Q:
[[131 132 139 114 149 120 120]
 [123 133 138 130 136 123 132]
 [133 130 139 149 119 121 127]]
A: 121

Q:
[[127 130 124 133]
 [130 107 123 126]
 [126 100 125 132]]
A: 125

Q:
[[137 120 132 112 156]
 [133 120 132 111 156]
 [104 129 132 110 144]]
A: 110

Q:
[[117 125 144  99 117 116]
 [136 126 124 121 136 136]
 [148 127 112  99 147 148]]
A: 147

Q:
[[112 119 123 113]
 [128 105 123 137]
 [154 116 130 140]]
A: 130

Q:
[[124 127 116 121 131 135 122]
 [115 123 127 121 120 121 129]
 [126 125 142 143 107 110 143]]
A: 110

Q:
[[141 111 131 125 129]
 [136 141 129 152 136]
 [131 151 140 136 111]]
A: 136

Q:
[[126 121 127 134 152 124]
 [126 133 127 117 116 135]
 [117 128 120 117 148 131]]
A: 148

Q:
[[140 120 114 139]
 [143 152 132 134]
 [141 144 133 131]]
A: 133

Q:
[[147 149 129 128]
 [129 146 150 130]
 [136 157 135 128]]
A: 135
---
[[128 123 129 127 125 128]
 [119 100 136 136 119 109]
 [128 118 129 134 124 118]]	127

[130 140 104 112 141]	104

[[129 123 130 143 108 130 133]
 [126 130 104 109 142 132 131]
 [126 135 125 116 149 126 124]]	108

[104 157 131 134 152 112 136]	152

[[118 105 130 130 121 125]
 [126 128 127 129 128 124]]	130

[[129 153 142 134]
 [128 128 128 138]
 [129 152 144 128]]	153

[[130 122 114 149 119]
 [122 129 138 132 132]
 [137 131 121 106 136]]	114

[105 100 128 136 118]	128

[147 103 108 136]	103
---
[[121, 147, 116, 131, 151],
 [132, 119, 147, 124, 115],
 [122, 139, 151, 125, 126]]
151

[[143, 127, 128, 136, 143],
 [130, 137, 152, 128, 137],
 [111, 132, 132, 120, 116]]
132

[[109, 114, 140, 117, 120],
 [146, 130, 136, 152, 139],
 [119, 130, 118, 125, 116]]
118

[[146, 131, 128, 137, 114],
 [116, 128, 127, 115, 137],
 [154, 115, 135, 155, 118]]
135

[[125, 112, 149, 116, 117],
 [129, 154, 126, 128, 110],
 [125, 120, 146, 141, 139]]
146

[[127, 107, 111, 122, 135],
 [122, 137, 138, 106, 136],
 [132, 136, 136, 138, 114]]
136

[[114, 119, 122, 128, 108],
 [149, 127, 127, 115, 120],
 [121, 119, 125, 128, 104]]
125

[[133, 104, 136, 109, 99],
 [131, 115, 128, 115, 108],
 [131, 123, 124, 127, 125]]
124

[[116, 133, 143, 125, 130],
 [145, 148, 125, 126, 135],
 [144, 151, 122, 122, 135]]
122

[[135, 120, 129, 155, 145],
 [125, 121, 114, 139, 139],
 [126, 146, 104, 127, 134]]
104
---
[[140 124 128 149]
 [126 153 102 123]
 [124 125 130 143]] value 125

[[123 135 132 120 128 122]
 [130 132 154 112 141 129]
 [127 121 158 123 139 142]] value 121

[[123 141 124 145]
 [153 110 143 111]
 [119 127 118 110]] value 127

[[122 140 104 131 129 117]
 [142 130 141 138 131 138]
 [122 138 131 131 130 126]] value 138

[[119 124 123 140 135 137]
 [153 150 152 112 135 114]
 [123 120 120 125 119 123]] value 120

[[106 109 105 109 116 108]
 [121 117 124 119 103 102]
 [139 136 139 138 114 120]] value 136

[[114 111 119 109]
 [137 137 102 131]
 [143 116 110 148]] value 116

[[127 123 137 150 123]
 [128 123 141 157 124]
 [127 123 137 150 124]] value 123

[[127 107 137 127 145]
 [145 128 129 145 126]
 [137 101 137 137 136]] value 101

[[129 129 130 131 126 129 130]
 [128 128 128 127 128 128 129]
 [139 118 127 127 131 108 153]] value 118
---
[[129 106 146 140 125 111]
 [127 130  99 104 145 113]] Out: 146, 99

[105 128 150 115 152 146] Out: 152, 105

[134 104 128 148 108] Out: 148, 104

[[115 117 129 112 135]
 [104 135 125 124 119]
 [115 125 145 129 133]] Out: 145, 104

[150 132 139 117 129 125] Out: 150, 117

[132 141 107 126] Out: 141, 107

[152 146 112 126 117] Out: 152, 112

[119 135 128 133 106] Out: 135, 106
---
[[139 107 143 105 122 130]
 [118 137 112 151 143 127]]: 143

[[115 104 110 154 101 121]
 [139 108 124 113 104 151]]: 104

[[142 109 127 137 122 135 151]
 [121 145 138 144 126 142 109]]: 142

[[111 153 139 111 148 115 142]
 [128 120 135 128 128 143 123]]: 143

[[113 143  98 115 111]
 [133 138  99 132 146]]: 132

[[152 111 104 122 132]
 [114 120 129 127 121]]: 127

[[138 116 118 108 134 112 123]
 [137 116 113 104 131 113 128]]: 113

[[118 108 155 134 150 139]
 [127 155 137 139 141 145]]: 141
---
[[116 123 137 135]
 [122 105 149 113]
 [128 151 133 108]] out 105

[[129 150 121 103 144]
 [110 134 130 146 128]] out 134

[[127 135 158 148 130 128]
 [158 135 129 129 130 148]
 [132 128 128 132 154 154]] out 135

[[133 135 127 126 118 126 130]
 [125 119 141 120 100 136 148]] out 119

[[129 127 127 129]
 [138 132 155 137]] out 132

[[116 120 107 153 137]
 [125 148 136 143 157]] out 148

[[115 149 154 115 101 154]
 [127 111 125 137 118 123]
 [112 111 132 121 127 110]] out 111

[[145 154 110 133 126 135]
 [121 125 111 126 138 109]] out 125

[[111 111 144 140 125]
 [103 122 114 150 123]] out 122
---
[[107 155 125 106 121 103 119]
 [103 127 141 148 119 135 116]
 [154 126 154 142 129 146 114]] Out: 119

[[135 124 128 119]
 [114 122 136 102]
 [114 124 123 128]] Out: 119

[[150 121 146 140]
 [146 124 146 141]
 [100 140 133 124]] Out: 140

[[137 105 129 131]
 [137 105 128 123]
 [139 129 104 124]] Out: 131

[[126 110 144 153 157]
 [149 107 157 135 153]
 [126 150 107  99 100]] Out: 157

[[152 126 106 145]
 [106 142 132 135]
 [133 115 102 149]] Out: 145

[[144 114 116 123]
 [147 104 106 125]
 [137 106 106 135]] Out: 123

[[138 139 121 143]
 [148 143 113 154]
 [138 135 118 141]] Out: 143
---
[144 129 134 129 120 149] Out: 149
[122 131 157 126 130 124] Out: 124
[138 149 130 155] Out: 155
[120 122 101 102] Out: 102
[128 130 134 107 126 132] Out: 132
[104 118 134 121 152 116 135] Out: 135
---
[[119 117 117 116 133 133 133 117 117 119 131]
 [101 100 113 104 141 141 138 100 101 117 135]
 [137 137 135 138 128 127 129 137 137 133 130]
 [118 116 122 120 128 128 127 116 116 122 126]
 [117 115 123 117 129 129 127 113 116 125 126]
 [112 113 125 113 147 147 147 112 113 131 147]
 [119 120 126 119 127 127 126 119 120 128 125]] --> 128

[[131 129 119 121 123 122 143 138 131 137 132]
 [119 134 124 126 128 122 136 123 116 128 135]
 [128 130 120 124 123 122 145 140 123 143 136]
 [116 135 125 128 130 121 136 120 110 123 138]
 [130 131 121 121 125 121 136 132 131 133 129]
 [124 135 125 124 133 120 124 115 122 117 127]
 [117 134 122 132 127 125 146 129 105 130 144]
 [119 135 125 127 131 121 133 120 115 121 134]] --> 121

[[115 131 128 122 127 130 118 134 134 125 134 124 135 132 128]
 [125 129 127 123 129 127 130 124 131 125 127 126 129 129 133]
 [125 131 129 123 126 130 122 132 129 126 129 126 131 128 127]
 [105 137 129 115 124 132 106 139 135 124 137 121 142 133 126]
 [106 136 129 116 124 132 112 140 129 124 136 121 135 130 117]
 [124 128 126 123 129 127 131 124 131 125 127 127 129 129 133]] --> 129

[[112 144 115 104 122 118 141 144 130]
 [121 158 136 132 124 118 135 139 149]
 [140 103 136 143 125 137 130 131 125]
 [124 117 114 148 131 124 123 121 127]
 [133 128 126 134 124 125 140 119 119]
 [103 138 117 124 125 119 113 137 120]
 [113 102 121 145 131 105 121  99 151]] --> 99

[[144 132 146 106 106 124 121 145 106 132 139 106 134]
 [142 147 141 150 111 146 144 143 111 141 145 114 127]
 [144 139 146 106 147 135 142 145 143 140 148 147 138]
 [147 144 147 106 106 125 115 146 106 137 142 106 142]
 [110 109 110 134 111 131 122 109 108 124 108 111 116]
 [131 130 137 106 148 140 133 138 148 123 138 148 132]
 [149 148 149 122 110 124 128 149 109 145 149 109 150]
 [107 108 107 106 140 120 135 108 137 122 107 143 107]] --> 143
